Each row below holds a small network's activations on one record, seen along a few directions.
Records have a field called S. Each example row is followed by its value.
The word missing means that the record has no S.
Other fields move the rows too, some of them a lot.
In the rows, zero is written as 500.
Random noise pushes rows far along 12 fixed directions. That doesn't count. These rows show it; they differ only by the noise:
[578 424 349 467 540 492 202 517 107 411 636 723 511 560 458 486 482 477
 795 500 675 525 589 478 424 571 378 627 404 576 364 608]
[543 375 652 513 367 429 458 566 314 241 431 620 507 368 540 523 585 553
 485 348 521 513 728 493 473 460 477 525 513 401 500 514]
[361 222 520 580 452 509 308 412 244 370 459 540 435 499 501 550 549 478
 685 359 567 694 571 431 553 469 460 555 492 497 596 501]
[594 526 126 352 487 442 338 586 474 671 545 656 270 568 565 428 364 418
 703 463 670 499 380 296 362 613 391 712 518 560 395 530]
[654 546 483 528 522 496 496 492 587 524 568 495 686 523 570 597 666 671
 393 576 511 616 291 368 452 567 703 701 690 533 634 476]
[339 161 481 468 398 591 598 269 358 406 574 501 524 524 413 506 585 577
 548 266 504 701 574 430 558 517 519 717 470 605 502 656]
[438 458 426 382 532 664 544 449 504 462 526 407 610 581 528 511 572 624
 499 517 413 542 349 547 503 555 557 635 596 499 565 607]
[350 452 361 391 487 459 450 409 571 770 345 343 481 638 408 495 512 472
 603 491 522 503 279 512 546 508 499 625 544 563 547 569]
[653 605 474 311 339 386 737 539 642 432 597 861 392 169 496 440 383 453
 327 296 547 477 630 416 315 743 473 748 519 559 363 536]
[526 350 576 558 353 321 538 416 397 560 389 511 567 468 507 578 700 617
 396 367 608 642 468 250 429 451 654 779 634 530 532 516]
[419 300 452 525 541 438 374 444 505 636 664 593 637 721 439 696 599 473
 608 467 724 490 596 450 608 505 713 569 311 494 566 659]
[564 374 317 522 490 585 347 523 639 416 550 471 351 543 582 475 448 515
 658 419 468 655 403 439 587 534 420 482 582 510 672 397]
[657 707 467 418 698 474 256 710 321 490 532 516 597 616 479 457 488 482
 627 724 521 210 558 755 493 444 342 343 345 471 393 560]
[590 408 607 566 571 464 312 339 505 402 592 580 633 428 296 473 428 486
 708 363 497 536 532 861 622 592 279 402 418 644 565 486]

[566 587 578 535 476 466 554 556 541 447 554 506 610 508 439 535 565 496
 408 621 476 422 642 530 582 466 606 408 411 509 450 514]
s2
[702 468 572 524 436 319 520 619 568 468 489 579 453 489 560 471 474 518
 460 342 592 309 724 527 448 388 410 409 417 383 383 493]
s1
[402 445 806 675 650 534 642 372 743 422 676 548 571 359 470 617 446 408
 326 442 441 513 673 719 688 498 554 248 305 506 666 426]
s2
[745 592 558 526 286 160 453 518 295 521 337 617 481 288 260 385 605 505
 479 477 556 537 625 410 422 475 359 653 511 729 313 431]
missing
[697 331 646 743 557 396 492 504 591 492 489 372 553 597 706 552 627 692
 370 340 537 530 469 391 484 269 541 439 595 390 628 368]
s7
[365 362 723 630 548 573 358 411 169 282 457 488 640 468 468 559 581 525
 610 508 485 584 611 641 552 436 493 410 466 459 571 518]
s6
[613 298 552 673 531 643 454 280 438 273 682 494 630 477 513 486 525 666
 599 344 451 764 426 521 523 544 416 545 620 601 578 459]
s5
[582 494 648 563 540 318 661 309 550 696 563 612 622 394 434 528 488 524
 344 342 630 468 452 502 376 551 517 672 494 602 416 526]
s4
[248 529 624 528 343 465 575 455 500 562 290 468 461 382 466 615 587 383
 390 579 469 664 455 303 536 546 746 561 617 455 630 438]
s1
[304 602 644 448 524 662 555 481 464 394 441 539 625 351 551 599 529 497
 414 620 391 587 383 576 446 653 672 544 627 413 651 504]
s6
[433 681 440 418 593 432 589 482 565 760 459 503 399 454 446 443 386 361
 435 597 496 411 387 501 426 547 447 549 437 582 402 493]
missing
[580 479 562 528 578 375 440 357 571 576 514 585 439 396 410 393 298 436
 609 277 554 452 471 747 449 554 216 445 445 587 443 454]
s3
[606 636 443 480 399 496 294 564 636 462 494 665 689 497 517 639 487 532
 649 593 606 517 343 538 456 739 686 569 696 400 615 492]
s4
[252 504 575 546 665 574 674 265 594 640 484 228 373 394 233 380 473 327
 396 620 226 669 413 672 750 423 319 337 317 834 614 375]
s1
[657 652 608 484 669 503 743 287 501 522 709 657 549 219 407 351 359 519
 320 421 436 515 419 642 345 645 291 653 480 769 346 487]
s4
[349 220 437 623 439 557 604 206 648 601 455 304 343 499 451 438 465 515
 541 263 421 807 324 381 600 475 418 593 612 645 631 403]
missing
[735 650 439 640 626 388 538 536 605 620 665 587 375 410 564 453 449 443
 377 596 555 565 447 279 444 489 493 511 470 653 494 324]
s6
[327 465 477 422 322 722 527 577 420 183 433 397 457 474 406 450 505 467
 592 601 282 552 684 561 696 504 505 316 480 458 504 536]
s5
[530 199 471 535 385 490 611 382 599 433 645 530 477 597 475 493 508 588
 523 204 591 543 703 445 566 448 506 535 387 515 463 609]
s3
[540 363 163 436 675 658 382 561 437 533 686 544 239 714 711 383 288 486
 724 383 604 443 477 433 400 465 256 494 388 450 401 546]
s7
[613 300 444 545 312 437 759 519 849 394 585 415 217 479 443 343 438 477
 375 248 395 507 844 410 718 335 372 316 311 575 454 419]
s2
[592 609 569 516 582 529 424 550 691 434 505 510 558 431 531 527 455 502
 495 515 404 475 416 704 545 565 449 345 569 469 664 381]
s7
[392 547 355 417 331 416 231 644 566 593 154 404 306 563 489 462 394 371
 770 520 532 448 375 520 531 505 400 396 620 372 561 421]
s3
[380 521 154 274 289 644 715 433 399 601 480 354 425 627 338 344 555 519
 524 625 384 593 417 230 514 543 559 772 537 722 250 676]
s5

Here are new rows. What is S for each?
[558 608 424 435 572 457 476 670 627 513 578 617 265 381 496 432 361 323
 483 528 469 415 635 570 538 532 347 346 314 554 512 406]
s6
[516 626 216 295 386 571 642 596 808 591 744 618 470 587 354 496 432 391
 491 628 526 424 597 402 597 694 668 546 343 608 388 628]
s3
[583 391 395 492 228 580 245 510 450 298 321 406 656 658 480 520 597 671
 833 446 492 584 409 527 555 545 535 515 809 352 550 537]
s1
[713 348 374 358 258 432 428 689 728 353 525 636 543 664 594 567 490 629
 649 210 640 248 738 577 499 514 531 448 512 229 458 660]
s5
[363 472 412 351 396 572 551 575 629 474 532 576 501 550 482 606 527 445
 498 509 503 452 613 483 567 586 675 515 437 396 545 625]
missing
[532 857 544 457 590 439 523 737 584 536 560 665 499 393 518 568 433 328
 348 807 525 329 621 502 480 586 640 357 379 444 456 443]
s2
[685 399 405 551 523 421 569 419 801 636 534 390 382 568 502 367 365 549
 522 263 513 454 445 559 538 414 300 438 497 571 489 443]
s6
[289 470 616 546 572 394 255 358 376 681 340 490 596 458 290 595 529 362
 671 564 562 584 349 704 574 571 474 489 474 599 634 456]
s1
